A small network was shown many inputs. Here are its activations along a few directions, one row for each input.
Each table varies a few parts of the input and shows all the possible inputs, shuffled.
A made-up example of a description, with smaller parts first: one of 4 places along a line, together with either a single point or one of 11 places along a line or (one of 3 separate values, together with one of 5 places around a ring).
Shared parts are said once, and a part with two or three values counts as separate values.
In the rows, zero is written as 128.

Other details of the inputs vary at random and push rows far along three fixed directions, the same in every table; ignore that.
These rows show it; all are for the same input, with only those details redrawn:
[111  86  70 123 180 135  50 126  94 100  89]
[128 141 170 126 169 164 110   9  99 117 131]
[ 95  85 135 104 161 139 121 104  43 112 105]
[164 177 134 132  89  94 152 139 145 116 171]
[141 145 128 124 120 114 131 123 114 113 144]
[137 132 110 116  96  87 152 192  99 112 145]
[137 154 173 123 137 141 142  48 102 120 148]
[138 133 109 117  95  86 151 194 100 113 145]

A family of inputs:
row 1: [150 114  87 124 128 140  94 168 185 133 133]
row 2: [108 124 191 113 108 106 182 128  72 149 144]
row 3: [138 179 126 152  75 113 162 140 167 137 159]
row 4: [159 178  89 166 142 117  64 134 208 132 122]
row 5: [108 110  95 131  96 121 149 193  84 133 120]
row 6: [146 154 137 146  92 129 135 148 130 129 148]
row 7: [120 160 186 110  94 108 212 130 104 124 156]
row 8: [140 109  84 125 168 163  49 115 201 125  93]
row 9: [107 123 157 105 124 141 195 123  42 132 123]
row 10: [ 88  47 138  89 154 173 131 132  77 146  82]
row 11: [156 172 183 146 132 133 126  37 142 152 162]
row 12: [113 110 168 132 184 163  90   9  85 149 116]
row 13: [125 129 167 106 165 180 132  34 156 143 131]
row 14: [142 163 132 130 124 133 140 138 120 118 131]
row 15: [138 116 139 115 116 146 138 146 158 145 128]
row 16: [153  98  92 145 134  98 127 165 206 105 120]
row 17: [ 87  76 124 117 168 150 124 124  39 150  82]
row 18: [125 118  79 127 151 111  70 153 138  97 117]
row 19: [136 103 123 104  95 124 159 214 134 140 140]
row 20: [164 180  65 152 130 103  79 132 221 105 145]
row 21: [130 115  79 148 130 138  70 157 128 119 113]
row 22: [150 141  77 144 164 130  37 105 164  96 119]
row 23: [111 146 183 125  70 108 199 127 100 138 167]
row 24: [117 121 143 130 135 110 110 134 113 135 126]
row 25: [157 140 134 121  92 133 159 146 179 153 151]
row 26: [ 99 111  73 153 167 149  26  99 169 105  86]
row 27: [164 145 130 120  89 128 161 156 181 148 168]
row 28: [113  98  83 139 177 144  57 153 106 132  78]
row 29: [105 101 172  83 122 145 201 119  91 151 134]
row 30: [140  91 134 126 101  82 187 213 161 108 125]
row 31: [161 173 195 115 112 155 174  78 180 145 179]
row 32: [109  94  87 134 169 117  55 128 120 129 101]
row 33: [ 94  96 103 122 139 112 136 176  80 145  93]
row 34: [ 97  84 129 105 166 153 120 121  33 112  88]
row 35: [170 206 193 135  97 122 165  71 150 120 184]
row 36: [118  59 116 118 126  96 178 188 131 116 109]
row 37: [ 89  63 139 113 175 152 107 120  26 144  81]
row 38: [118 138  83 150 109 112  91 151 173 114 122]
row 39: [146 177 150 144  96  88 149 152 170 138 148]
row 40: [161 152 140 113  97 125 165 157 180 138 170]
row 41: [146 196 192 149  79 123 162  66 168 133 186]
row 42: [156 175  84 149 141 113  66 129 214  97 135]
row 43: [190 187  61 158 125 113  72 132 199 107 146]
row 44: [ 97  93  94 126 108 128 138 198  69 129 105]
row 45: [142 151 186 107 131 161 161  71 163 141 148]
row 46: [166 207 173 133  87 103 181  80 168 125 196]
row 47: [145 194 195 142 111 118 165  66 163 149 158]
row 48: [131 147 116 135  92  84 162 218 126 143 128]
row 49: [151 170 175 116  80 111 213 137  85 129 164]
row 50: [161 171  83 149 140 110  55 128 204  95 144]
row 51: [154 154  80 159 145 103  49 110 196 130 137]
row 52: [139 138 179 108 122 159 166  81 157 151 136]
row 53: [101 132 167 107 124 135 201 114  65 134 129]
row 54: [ 62  61 131 110 177 135 118 110  48 141  72]
row 55: [138 142 128 143 102 134 132 128 118 133 142]
row 56: [117 108  77 124 161 118  68 135 126 100 111]
row 57: [146 111  63 125 170 157  49 122 202 121 120]
row 58: [166 134 149 139  96  90 189 161 206 115 156]
row 59: [145 174 134 151  86 130 148 141 147 134 153]
row 60: [131 147 111 133  90  81 167 214 124 147 131]
row 61: [124 118 153 126 123 111 133 138  86 144 132]
row 62: [139  86 117 124 101  77 194 204 157 114 129]
row 63: [168 121  97 158 150 114  87 133 249  97 124]
row 64: [ 96  79  86 139 161 146  40 133 100 110  88]
row 65: [124 117 167 109 164 186 129  21 148 153 116]
row 66: [131 123 151 129 127 123 135 147  83 146 124]
row 67: [131  85 151 124 125 108 187 145 151 119 125]
row 68: [109 133 143 138 113 126 116 121 129 120 135]
row 69: [109 108  87 137 163 114  72 138 137 130  92]
row 70: [157 118  61 136 149 151  59 130 211 133 129]
row 71: [148 179 180 148 146 159 131  39 137 154 140]
row 72: [130 186 171 153 115 157 147  41 160 140 151]
row 73: [123  80 156 122 137 117 176 138 141 115 114]
row 74: [151 111  81 125 120 136 104 160 189 143 123]
row 75: [142 127 114 129  98  93 149 202  97 148 137]
row 76: [106 122 132 130  93 109 150 142 108 130 145]
row 77: [105 153 176 146 146 178 120  32 130 132 121]
row 78: [115 125 178 103 116 124 186 109  51 124 142]
row 79: [132 124 102 135  79 107 153 197 100 134 142]
row 80: [119 105 143  92 128 142 158 146 126 137 125]
row 81: [134 161  87 166 128 127  53 117 215 107 124]
row 82: [ 68  86 136 124 146 161 125 117  66 129  88]
row 83: [116 138 161 127 186 190 110  24  87 122 105]
row 84: [ 83  80 107 123 128 143 120 186  56 124  89]
row 85: [105 111 106 108 119  97 153 189  98 111 119]
row 86: [ 80  91 101 123 107 110 138 177  95 123 106]
row 87: [121 129 160 122 172 162 111  16  89 119 126]
row 88: [125 144 168 141 176 178 111  20 104 154 116]
row 89: [ 70  81 133 103 182 160 121 121  44 115  74]
row 90: [ 88  84 141 123 135 145 116 120  60 126 109]
row 91: [164 190 179 137 132 151 138  48 135 120 153]
row 92: [127 153 161 130 173 182 121  18 103 125 120]
row 93: [126  97 110  98 103 120 164 198 133 144 118]
row 94: [133 152 107 122  93  93 169 217 123 118 136]
row 95: [146 111  61 126 170 153  53 119 201 125 123]
row 96: [119 114 103 132  84  98 141 189  99 129 140]
row 97: [ 90 103 127 109 159 147 140 121  65 121  97]
row 98: [110  93  80 143 148 138  56 128 115 117 105]
row 99: [138 120 109 129 105  96 145 192  90 149 131]
row 100: [137 126 129 129  96  81 136 204 104 138 140]
The inputs of row 7 and row 42 match in every part but one. If row 83 is changed in the same way as row 7 into row 42, which row does it become?
> row 14
The inputs of row 29 and row 45 match in every part but one. If row 33 is changed in the same way as row 29 into row 45, which row does it become?
> row 4
What do these inputs look like to the network?
> one of 4 places along a line, together with either one of 2 separate values or one of 5 places around a ring or (one of 3 separate values, together with one of 6 places around a ring)
Change only the place on the ring of 5 in row 27. List by row number the other rows that result.
> row 13, row 25, row 57, row 93
Change only the place on the ring of 5 in row 45. List by row number the other rows that result.
> row 8, row 15, row 19, row 31
Change only the place on the line of 4 in row 22. List by row number the other rows that result.
> row 35, row 78, row 87
Change only the choice among 2 separate values in row 73. List by row number the other rows that result.
> row 58
Change only the choice among 3 separate values in row 26. List by row number the other rows that result.
> row 7, row 47
Change only the choice among 2 separate values in row 30. List by row number the other rows that result.
> row 63

A family of inputs:
row 101: [ 87  67 147  91 162 169 149 102 102 147  96]
row 102: [146 129  77 123 125 111  56 176 155 121 141]
row 103: [144 155 124 154 115  97 112 161 156 153 139]
row 104: [114 130  86 134 178 192  46  83 120 116  95]
row 105: [106  96 118  88 117 133 155 185  33 115 113]
row 106: [144 118  29 148  98  74  98 249 142  81 118]
row 107: [113 159 153 139  43  85 206 167 117 132 158]
row 108: [ 84  93 164 135 127 138 132  95  83 129 121]
row 109: [ 83  87  39 124 178 167   8 139 110 124  66]
row 110: [147 152 131 113 129  96 137 159 191 102 127]
row 111: [159 165 143 157 118 114  99  71 185 115 169]
row 112: [152 103  91 119  81  90 149 233 178 138 116]
row 113: [152 199 129 169 133 129  95  73 188 153 134]
row 114: [132 148  89 157  87 102 142 187 141 104 135]
row 115: [168 193 217 140 111 110 170  60 145 158 180]
row 116: [110  91 123  80 116 115 153 176  40 127 130]
row 117: [161 174 156 130  87  88 213 177  96 132 152]
row 118: [128  79 180 124 152 169 158  55 123 147 114]
row 119: [111  50 146 108 140 157 176 138  94 137 113]
row 120: [111 138 160 142 166 167 141  70  75 139  99]
row 121: [ 99 124 181 115 138 170 115  67  90 148 133]
row 122: [174 168  90 154 179 118  58  74 183 125 132]
row 123: [ 86  44 129  87 160 171 159 141  83 137 102]
row 124: [127 185 210 113 105 120 212  97 181 119 165]
row 125: [162 155  87 157 153 119  60  64 191  99 150]
What do these inputs look like to the network?
> either one of 2 separate values or one of 5 places around a ring or (one of 3 separate values, together with one of 6 places around a ring)

A family of inputs:
row 126: [ 75  77 106 119 160 126 119 173  42 127  74]
row 127: [130 156 163 124 137 144 121  57 126 114 150]
row 128: [100 110 109 128 145 161 102 111  88 114  99]
row 129: [105 143 165 134 103 142 173 113  83 145 137]
row 130: [161 156  62 154 146 113  21 136 203 110 139]
row 131: [111 114  59 141 168 133  29 128 149  87  89]
row 132: [142 125  61 130  84  90 113 244 124 132 143]
row 133: [119 106  85 124 126 109 108 180 162 102 113]
row 134: [145 132  99 121  94  89 170 236 149 115 128]
row 135: [129 145 150 132  78 117 168 166  94 154 150]
row 136: [ 88  47 113 134 171 123 106 120  38 107  84]
row 137: [124 120 180 112 125 130 180 118 102 158 123]
row 138: [120  96  92 110 140 104 115 195  71 131 107]
row 139: [113 126 165 129 173 158 109  49  81 147 104]
row 140: [125 163 190 133 127 136 132  45 122 144 148]
row 141: [121 151 174 121 123 132 181 115  80 123 131]
row 142: [ 98  80 136 119 161 140  96 108 117 134  98]
row 143: [128 126 110 142 164 142  98 109 166 131 102]
row 144: [132 163  86 160 144 118  55  99 190 114 125]
row 145: [163 132 104 112  91  79 169 228 150 139 148]
row 146: [164 182 114 167 111 142 107 102 232 137 153]
row 147: [111  98  99 108 163 130 114 152  68 111  99]
row 148: [112 123 128 129 113 105 147 155 153 128 130]
row 149: [169 184 100 148 118 142  88  86 186 119 157]
row 150: [ 96  85 180 108 131 164 162 104  71 160 112]
row 151: [129 131 176 110 126 141 162  80 138 123 152]
row 152: [129 122 175 107 174 169 149  43 116 130 123]
row 153: [150 100  92 163 158 116  82  97 176 105 114]
row 154: [166 161 163 115  45  99 221 188 149 156 191]
row 155: [128 107 134 112 124 117 131 153 137 130 138]
row 156: [140 136 155 106  76 127 210 152 123 138 163]
row 157: [171 200 169 147  97 156 160  54 210 132 172]
What do these inputs look like to the network?
> one of 2 separate values, together with either a single point or (one of 3 separate values, together with one of 5 places around a ring)
The inputs of row 139 and row 137 match in every part but the choice among 2 separate values. If row 138 is changed in the same way as row 139 into row 137, which row does it become?
> row 145
Change only the choice among 3 separate values in row 144. List by row number the other rows that result.
> row 126, row 129
